Each row below holds a small network's activations on one input, seen along a few directions.
In each table, some parts of the input vary, and every possible input appears once, in random order.
Descriptions start from the smaller parts, as in this example, which fits no table here: one of 8 places around a ring, together with either a single point or (one of 2 separate values, together with one of 4 places along a line) or one of 9 places around a ring.
Shared parts are said once, and a part with two or three values counts as separate values.
In the rows, 128 means zero.

Other details of the inputs shift rows strongly along three fixed directions, in all tables alike. That doesn't count.

Rows:
R1: [130 130 132 120 120 116 137 136 142 132 132]
R2: [140 133 122 126 122 130 127 115 118 112 116]
R3: [133 129 132 123 118 124 138 138 142 133 136]
R4: [120 123 124 126 138 138 121 132 125 138 132]
R5: [125 122 124 128 142 130 118 131 124 140 127]
R6: [116 121 125 127 139 131 119 130 126 137 128]
R7: [135 120 130 130 124 127 131 134 144 125 140]
R8: [132 122 135 133 129 119 134 132 141 124 138]
R9: [116 125 124 127 139 130 119 131 125 137 129]
R10: [131 143 121 124 117 129 133 121 120 117 113]
R11: [140 142 119 126 115 128 127 123 122 118 113]
R12: [117 134 122 127 135 129 124 138 126 144 124]
R13: [143 128 135 125 109 119 143 138 153 124 139]
R14: [116 126 125 129 140 132 117 131 126 136 129]
R15: [120 123 124 127 138 139 120 131 126 138 131]
R16: [124 121 125 130 142 129 118 131 121 138 128]
R17: [121 143 115 120 122 134 124 124 112 124 110]
R18: [131 142 126 133 117 132 131 117 120 115 116]
R19: [119 121 126 130 139 138 120 132 123 136 134]
R20: [134 136 120 127 120 138 128 118 117 109 122]
R21: [137 137 133 139 114 131 128 117 117 114 122]
R22: [142 123 133 137 120 117 134 133 156 118 138]
R23: [116 123 125 129 139 131 118 132 124 135 130]
R24: [140 122 132 129 128 118 130 132 141 127 136]
R25: [118 124 127 133 142 131 120 131 124 135 130]
R26: [120 123 124 126 138 138 121 131 126 138 131]
R27: [122 128 130 135 132 131 121 131 122 147 124]
R28: [149 122 133 137 119 114 131 135 153 117 140]
R29: [132 121 132 128 124 118 132 132 143 124 137]
R30: [133 124 132 130 129 120 133 132 143 127 135]
R31: [139 128 133 122 123 116 136 136 140 134 131]
R32: [124 120 125 131 141 131 117 129 123 139 126]
R33: [132 136 121 125 119 131 128 114 121 108 116]
R34: [129 128 143 141 122 122 135 131 138 129 138]
R35: [134 119 133 131 125 128 131 131 143 125 139]
R36: [139 130 134 126 110 112 141 136 153 122 136]
R37: [123 131 122 126 135 128 120 137 122 147 123]
R38: [135 122 131 127 125 126 133 134 142 126 140]
R39: [118 125 125 129 142 132 121 130 126 138 127]
R40: [134 120 135 129 125 126 134 133 139 125 142]
R41: [118 125 126 129 142 132 122 129 126 138 127]
R42: [139 132 124 126 123 130 128 113 118 112 116]
R43: [124 131 122 125 135 128 121 137 124 146 123]
R44: [132 138 122 127 123 131 130 115 117 109 118]
R45: [134 134 119 129 120 139 126 118 117 108 122]
R46: [132 136 121 128 123 131 130 116 117 108 117]
R47: [134 136 119 126 120 138 127 118 118 109 122]
R48: [133 125 136 131 129 119 134 131 141 125 137]
R49: [104 103 211  55 139  91 231  87  52 159 141]
R50: [116 123 126 127 140 132 119 129 127 137 128]
R51: [131 144 121 124 116 129 133 122 120 117 113]
R52: [120 121 123 128 138 137 120 133 124 136 133]
R53: [140 121 136 129 129 117 132 131 140 127 137]
R54: [133 136 120 124 118 130 128 115 120 108 117]
R55: [122 127 130 133 136 131 120 131 123 144 126]
R56: [143 123 136 131 117 121 138 134 152 118 145]
R57: [133 129 131 121 118 123 139 138 141 133 136]
R58: [118 123 125 131 142 132 120 130 126 137 127]
R59: [140 133 122 126 122 130 127 114 119 112 116]
R60: [131 142 119 123 113 129 129 122 124 115 114]
R61: [120 124 126 128 139 138 121 132 124 137 133]
R62: [120 121 124 129 138 139 120 131 126 137 131]
R63: [132 131 133 126 122 118 138 136 142 131 132]
R64: [116 127 135 138 131 140 122 131 120 140 135]
R65: [113 130 129 134 129 132 122 132 125 144 125]
R66: [125 124 125 130 142 130 117 131 123 139 129]
R67: [150 123 132 134 119 113 132 135 156 119 139]
R68: [132 127 138 134 115 127 137 134 141 132 137]
R69: [116 128 131 136 130 140 122 133 123 142 131]
R70: [134 121 133 129 125 128 132 131 143 126 139]
R71: [142 126 135 134 121 115 137 133 153 118 140]
R72: [138 128 134 124 122 116 135 135 139 134 130]
R73: [124 120 124 130 142 131 117 130 123 139 126]
R74: [130 131 132 122 118 116 138 137 141 132 132]
R75: [113 129 135 139 132 133 119 130 122 139 131]
R76: [131 122 134 125 125 119 134 130 143 126 136]
R77: [117 128 128 133 133 140 121 133 125 142 130]
R78: [140 132 120 129 121 129 126 116 117 109 117]
R79: [117 122 124 127 139 130 119 131 125 136 129]
R80: [119 131 122 122 133 136 123 138 126 144 127]
R81: [132 122 133 128 125 118 133 132 142 123 138]
R82: [131 124 133 127 126 118 133 131 141 124 138]
R83: [119 126 124 130 142 131 121 131 126 137 128]
R84: [117 133 123 125 135 129 125 138 126 144 123]
R85: [132 122 133 134 129 122 131 130 143 125 134]
R86: [131 134 124 126 119 130 130 114 116 105 119]
R87: [132 134 121 126 118 131 128 114 120 107 117]
R88: [113 129 132 135 131 133 121 131 124 142 128]
R89: [132 132 133 123 123 117 139 136 143 132 131]
R90: [133 128 131 124 119 125 136 138 142 132 136]
R91: [124 129 122 127 136 129 118 136 124 145 123]
R92: [125 123 127 130 142 130 118 130 123 138 129]
R93: [121 127 133 137 134 132 120 130 121 145 126]
R94: [131 144 118 124 112 129 129 123 124 116 114]
R95: [132 135 120 129 123 132 129 115 117 108 116]
R96: [122 135 121 126 132 136 126 114 103 116 115]
R97: [124 119 126 131 142 132 117 129 123 138 126]
R98: [140 132 120 128 121 130 125 116 117 110 116]
R99: [131 136 123 128 124 133 129 113 117 110 115]
R100: [117 125 123 127 139 130 119 131 126 137 129]
R101: [124 121 127 131 142 130 118 130 121 137 129]
R102: [124 121 127 131 142 130 117 130 121 137 129]
R103: [121 136 121 123 129 136 124 114 106 116 116]
R104: [120 121 124 128 138 138 120 132 125 137 131]
R105: [131 134 124 126 119 129 131 114 116 106 120]
R106: [135 121 131 130 125 126 132 134 141 125 141]
R107: [118 131 121 124 131 136 124 139 124 144 128]
R108: [129 141 130 136 115 132 132 117 118 115 117]
R109: [132 136 121 128 123 131 130 115 116 108 118]
R110: [129 128 138 131 120 120 135 131 140 130 134]
R111: [130 119 136 127 126 119 134 129 142 125 136]
R112: [132 137 125 127 124 131 132 115 116 109 118]
Description of these inputs: one of 4 separate values, together with either one of 4 places along a line or one of 6 places around a ring or (one of 2 separate values, together with one of 9 places along a line).
- Changing only the choice among 4 separate values turns R70 into R50. The same change can be made to R62. Which row results? => R87
- Changing only the choice among 4 separate values turns R97 into R85. The same change can be made to R11. Which row results? => R51
- Start at R63 and move only the place on the ring of 6, one step at a time. The first step leads to R89. Which rows follow, in order? => R84, R12, R51, R10
- Which other rows does R83 become when the choice among 4 separate values takes its other values? List them by row number. => R38, R67, R100
- Which other rows does R32 become when the choice among 2 separate values takes its other values? List them by row number. => R59
- Which other rows does R21 become when the place on the line of 4 takes its other values? List them by row number. => R27, R55, R93
